A small network was shown many inputs. Here are its activations along a few directions, one row for each input.
Each table varies a few parts of the input and shows all the possible inputs, shuffled.
A made-up example of a description, with smaller parts first: one of 2 separate values, together with either a single point or one of 9 places around a ring or (one of 4 places along a line, together with one of 5 places around a ring).
Shared parts are said once, and a part with two or three values counts as separate values.

Rows:
R1: [-36  20  19 -16   2  35   4   6   8  12  10  45  -3   1 -15  -8  10 -11
  -2]
R2: [ -1   0 -16   7 -17 -13   2  -1   1  -5   9   5  -2  -5  18   5  -3   6
   4]
R3: [ 25  -6   5  -1   3 -20   2 -12  -3   5  -5 -30   7  -4  13   8   9  -6
  17]
R4: [ 14  -1 -21  13  -8 -28  13   0   7   1   5 -10   2  -5  23   6  -1   2
   7]
R5: [ 18  -1   6  12  37  42 -45  20 -23  -5 -26 -32  -1  13 -55 -41 -29  33
 -57]
R6: [-45  14   4  -3  -4  28  -2  13   8  -1   3  52   0 -14  -4  -7   0   0
  -1]
R7: [ 25 -10   2   9  47  38 -47  26 -30  -5 -26 -19   0  13 -54 -35 -26  26
 -60]
R8: [  5  -4   2  -7  -8  -7   5 -10   1   4  13  -4  -1  11   3   7   3  -4
   8]
R9: [ 34  -2 -20  12  -5 -19   0  -5  -1  10   8 -21   9  -3  24  -5  -1   5
   7]
R10: [-21   8 -10   3 -14   0   3   4   4  -5   9  27  -2 -12  12   2  -1   4
   1]
R11: [ -5 -10   1  -2 -11 -20   6  -9   1 -14  -3 -11  -5  -4  11  18   5  -6
  14]
R12: [-22  -3   7  -6  -9  -7   8  -4   6 -13  -4  12  -7  -7   7  14   7  -6
  11]
R13: [  8  -9  -1   5  -3 -30  16  -8   3  -8 -13 -25   4  -3  15  23   7  -7
  17]
R14: [-45   5   9  -9   0  23   3   2   9  -6  -3  38  -3  -5  -6   4   7  -7
   5]
R15: [-14   9   8 -12  -7   8   7  -4   5   4  10  21  -6   7  -2   3   7  -8
   5]
R16: [ 39  -3   5  -4   0 -11   6 -11  -1  17   8 -28   7  11   6  -3   4 -11
  11]
R17: [ 21  -7   0  -2  -2 -20  18  -7   5   9   5 -20   2   8   6   8   4  -8
  12]
Q: Describe the family of inputs behind these rows.
A: either one of 2 separate values or (one of 3 separate values, together with one of 5 places along a line)
Q: Which other rows does R10 become when the choice among 3 separate values takes its other values? List them by row number.
A: R12, R15
Q: Which other rows does R13 become when the choice among 3 separate values takes its other values? List them by row number.
A: R4, R17
Q: Which other rows belong to the same alternative as R7? List them by row number.
A: R5

Rows:
R18: [-15  -3  -5   2  -2  -1   0   4   1  -9  -2  12  -4  -4   1   5  -2   2
  -3]
R19: [ -3  -1  -3  -8 -33 -43  39 -23  19   4  19   4   2  -7  47  34  23 -25
  50]
R20: [  3  -3   8   0   9   3  -3   0  -2  -2 -12 -14   0   2 -10  -1  -1   1
  -4]
R21: [-5 -1 -8  5 -6 -1 -8  1 -3 -8  0  2 -3 -5  4  0 -5  9 -4]
R22: [  3   4 -14  11  -4  -7  -1   7   0  -2   0   2   1  -9   9  -4  -5   8
  -5]
R23: [ 22  -4  -4   6  13   1  -9   3  -6   6  -6 -17   6   2  -4  -9  -4   4
  -8]
R24: [-19   2   1   1   0   8  -2   3   2  -5  -5  16   1  -9   2   2   1   0
   2]
R25: [  7  -5   5  -1   8   0  -3   1  -5  -3  -7 -13  -2   7 -12   1  -3   1
  -8]
R26: [ 5  0 -6  5  1  1  1  2  1  3  2 -4  1  4 -3 -5 -5  5 -5]
R27: [-11   9  13  -9   5  18   0   1   3   9   3  15   1   1  -9  -6   5  -6
   1]
R28: [ 18  -5   5  -1   7   2 -11  -1  -9   1  -3 -18   1   5 -10  -7  -5   4
  -8]
R29: [ 2  1  2 -3  0  9 -6 -2 -2  2  5  1 -2  7 -6 -6 -2  2 -5]
R30: [ -7   5   7  -8   2  11   2   2   1   5   5  14  -3   7 -10  -2   2  -4
  -4]
Q: Describe the family of inputs behind these rows.
A: either a single point or (one of 3 separate values, together with one of 4 places along a line)
Q: Which other rows does R27 become when the place on the line of 4 takes its other values? List them by row number.
A: R26, R29, R30
